Here are a small network's activations along a few directions, averaged over the inputs that share one value of a field.
Related values have similar rows: they may be neighbours, one step apart, or belong to one group.
In the rows, 500 means zero.
Strong random noise was added to every row along 12 fixed directions; ignore it. To show where, here is one row again and again, with new noise each time:
[225 340 769 768  50 447 464 833 409 445 854 658 850 574 398 526 542 288
 745 548 626 470]
[481 405 778 605 829 441 452 573 346 356 732 561 766 532 428 543 737 408
 528 624 657 828]
[674 584 524 546 681 702 542 382 358 578 612 412 553 376 720 481 486 398
 266 654 542 289]
[616 441 508 332 552 485 497 489 550 551 314 411 520 567 473 522 406 446
 455 614 500 428]
[427 567 725 314 479 664 798 532 646 583 379 425 659 699 382 560 547 389
 696 472 494 404]
[402 507 579 328 408 408 442 532 478 481 593 350 488 329 588 449 514 584
 449 578 642 506]
[454 538 511 621 331 433 407 608 354 387 826 408 494 123 694 301 617 367
 527 613 471 411]
[479 585 598 140 413 294 562 755 800 400 193 421 776 550 275 361 527 402
 528 631 482 553]
[411 425 347 373 529 586 595 499 352 293 572 286 592 320 616 450 541 393
 445 345 398 397]
[491 360 494 526 502 517 546 454 434 501 429 495 504 731 512 487 509 433
 555 530 289 557]
[583 221 623 347 338 480 698 464 386 346 589 349 526 358 534  46 447 382
 303 717 365 413]
[534 502 406 574 368 478 493 347 534 483 420 681 265 369 244 407 275 631
 500 308 508 568]
[583 254 319 583 346 357 364 571 491 429 259 636 553 765 338 467 280 434
 427 541 275 550]
[562 268 467 346 326 559 626 190 475 651 296 582 398 605 405 273 174 564
 205 524 463 419]


Values of M:
m9: [256 222 471 475 276 347 467 821 422 246 583 228 554 673 559 715 633 528
 822 475 370 538]
m10: [446 339 468 419 426 371 350 439 530 758 400 591 578 569 619 482 466 316
 522 569 612 413]
m3: [553 212 444 237 522 373 513 593 479 334 441 231 389 341 440 526 434 491
 620 442 660 371]
m2: [577 639 503 579 493 525 462 674 484 441 596 516 698 582 594 530 521 558
 247 677 506 477]
m8: [429 578 499 435 372 529 514 555 668 689 404 558 660 652 631 414 486 413
 398 589 484 359]
m5: [416 742 368 485 562 502 484 664 537 473 420 405 688 639 671 665 648 527
 459 522 364 511]
m15: [666 664 686 582 626 543 720 560 633 315 416 494 398 670 264 474 534 747
 537 543 442 634]
m6: [222 584 354 551 466 620 489 170 299 679 666 570 533 313 739 442 604 405
 424 308 480 491]
m7: [375 696 397 639 137 584 475 534 565 711 621 477 233 556 788 544 547 544
 682 438 253 301]
m13: [353 762 483 782 430 560 454 502 529 725 646 814 850 554 645 403 697 342
 342 582 471 431]
m1: [336 479 815 614 437 449 533 566 478 432 791 585 458 591 381 620 624 832
 626 526 740 765]
m12: [485 558 592 439 684 639 668 312 459 613 548 577 723 534 678 208 685 353
 204 586 407 589]
m4: [597 517 356 547 589 405 465 445 711 422 361 648 235 353 224 408 473 514
 692 250 405 657]
m14: [451 743 811 741 726 655 666 429 507 574 670 685 472 733 532 540 739 610
 605 468 463 751]
m11: [393 292 559  88 608 485 642 529 516 454 413 272 690 508 526 491 563 480
 396 530 704 437]
Each value of M is a pair of two hidden parts, and every pair occurs once (3 first parts, 5 second parts).
Changing only the second part turns m14 into m15. m7 has the same second part as m14; what does that change turn m7 into?
Answer: m1
Changing only the second part turns m6 into m3. m5 has the same second part as m6; what does that change turn m5 into?
Answer: m11

Values of C:
c3: [401 677 396 378 406 593 466 336 628 782 273 453 416 689 603 764 374 726
 445 469 561 349]
c4: [608 244 598 536 582 504 503 431 384 494 593 466 431 506 547 511 553 442
 541 632 592 485]
c14: [420 669 459 599 714 493 339 233 516 700 446 717 418 479 519 569 594 502
 570 327 490 757]
c12: [483 712 603 484 690 636 506 396 481 600 529 600 538 653 598 577 479 800
 146 517 580 689]
c8: [385 484 438 482 708 528 457 613 392 295 606 419 767 498 445 694 567 641
 289 433 664 664]
c2: [468 550 516 468 629 296 362 404 465 462 464 630 576 363 359 347 613 389
 540 485 550 758]
c15: [467 636 438 603 357 478 389 684 634 480 480 576 572 635 531 545 393 620
 361 516 507 448]
c7: [633 388 404 456 667 606 536 407 476 489 430 551 568 545 363 647 386 564
 295 384 630 442]
c6: [473 616 557 512 540 562 473 436 462 718 654 527 603 217 583 550 651 132
 705 576 636 394]
c1: [382 425 500 139 353 518 659 577 514 380 465 189 659 409 550 521 462 452
 468 435 542 350]
c9: [486 574 454 575 249 614 700 850 630 263 495 415 551 515 371 500 353 525
 608 276 456 262]
c10: [486 508 217 628 237 436 446 370 524 668 298 800 522 480 480 317 328 386
 349 431 421 357]
c11: [627 288 684 818 674 544 351 526 299 559 627 695 702 723 494 554 445 313
 364 686 594 566]
c5: [487 425 497 126 487 336 411 471 611 569 481 307 279 288 561 469 534 571
 614 533 629 493]
c13: [514 597 528 512 529 617 711 428 476 438 529 468 478 313 445 394 502 429
 589 443 466 315]
Each value of C is a pair of two hidden parts, and every pair occurs once (3 first parts, 5 second parts).
Changing only the second part turns c3 into c4. c8 has the same second part as c3; what does that change turn c8 into?
Answer: c7
Changing only the second part turns c11 into c9. c12 has the same second part as c11; what does that change turn c12 into?
Answer: c5
